Each row below holds a small network's activations on one input, seen along a few directions.
Each table varies a few parts of the input and shows all the possible inputs, shuffled.
A made-up example of a description, with smaller parts first: one of 5 places around a ring, together with either a single point or one of 11 places around a ring or (one of 2 separate values, together with one of 6 places along a line).
Shared parts are said once, and a part with two or three values counts as separate values.
In the rows, zero is written as 128.

Other details of the inputs vary at random and push rows far along three fixed directions, the same in every table; ignore that.

Rows:
r1: [133 169 162 153  55 104 151 153 179 103 107]
r2: [142 103  86 152 168  83 122  68 130 119 142]
r3: [113 127 145  48 166 167 110 152  96 170 127]
r4: [169 114 137 165 141  29 115  96 168 100 161]
r5: [142 164 174 144  78  80 135 168 166  99 123]
r6: [148 101  90 175 161 123 117 111 120 108 159]
r7: [ 82 155 112 135  99 178 160 113 133 119  76]
r8: [115 125 110  97 148 107 134  91 131 142 113]
r9: [124 123 135  48 156 166 122 154  95 174 132]
r10: [141 113  77 180 136 138 128  98 118 109 141]
r11: [106 151 109 127 113 154 147 131 117 126  93]
r12: [ 92 162 107 135  91 177 150 109 127 124  77]
r13: [110 169 140 170  73 116 145 131 156  93  95]
r14: [ 99 149 119 128 115 162 139 122 129 124  95]
r15: [139  92 124  83 195 100 124  97 114 159 146]
r16: [136  99 103 182 159 117 123 104 110 109 162]
r17: [ 83 163 106 138  98 169 151 115 119 120  73]
r18: [145  97  92 176 160 123 123 112 123 113 161]
r19: [159 141 210  76 121  29 118 156 181 140 147]
r20: [164 124 208  67 119  89 110 190 144 149 156]
r21: [ 87 160 106 132  87 176 152 110 129 124  81]
r22: [144  98  96 178 159 116 131 112 111 110 160]
r23: [130 113 121  98 148 159 122 134 103 155 117]
r24: [143  91 101 149 159 134 100 105 102 130 156]
r25: [125 163 184 111  83  89 124 169 155 115 131]
r26: [152  99  98 149 165 136 116 115 107 131 159]
r27: [115 124 145  82 156 155 121 146 113 158 130]
r28: [ 93 160 110 138  94 178 151 110 129 125  75]
r29: [132  99  99 145 166 132 107 110 108 122 166]
r30: [ 88 159  97 132  97 167 161 122 120 121  76]
r31: [161 142 192  89 115  78 106 187 156 125 160]
r32: [129 163 170 154  55 101 130 144 174  99 101]
r33: [140  97 106 154 165 137 114 107 109 136 164]
r34: [117 123 145  53 169 160 129 165  92 180 124]
r35: [163  99 149 162 134  86 100 132 139 119 175]
r36: [127 123 146  49 145 161 117 160 100 174 115]
r37: [166  99 145 187 120  75 107 121 149  97 177]
r38: [155 134 192 114 111  87 114 162 153 125 164]
r39: [109 123  81 187 102 149 134  85 127 102 109]
r40: [143  93  99 147 172 134 124 116 111 124 161]
r41: [137 101  77 180 130 135 125  97 117 109 138]
r42: [ 80 159 113 141 100 169 159 118 125 127  73]
r43: [134 158 163 154  54 101 144 152 177 105 100]
r44: [127 118 145  52 161 169 130 154  98 176 130]
r45: [117 123 135  44 163 164 120 159  98 169 130]
Description of these inputs: one of 5 places along a line, together with either a single point or (one of 2 separate values, together with one of 4 places along a line).
The inputs of r44 and r9 match in every part but the place on the line of 5. If r16 is changed in the same way as r44 into r9, which row does it become?
> r25
The inputs of r5 and r30 match in every part but the place on the line of 5. If r32 is changed in the same way as r5 into r30, which row does it become?
> r39
Which other rows agree with r42 in the place on the line of 5? List them by row number.
> r1, r18, r19, r27, r33, r34, r35, r43
Change only the place on the line of 4 in r24. List by row number the other rows that result.
> r3, r12, r17
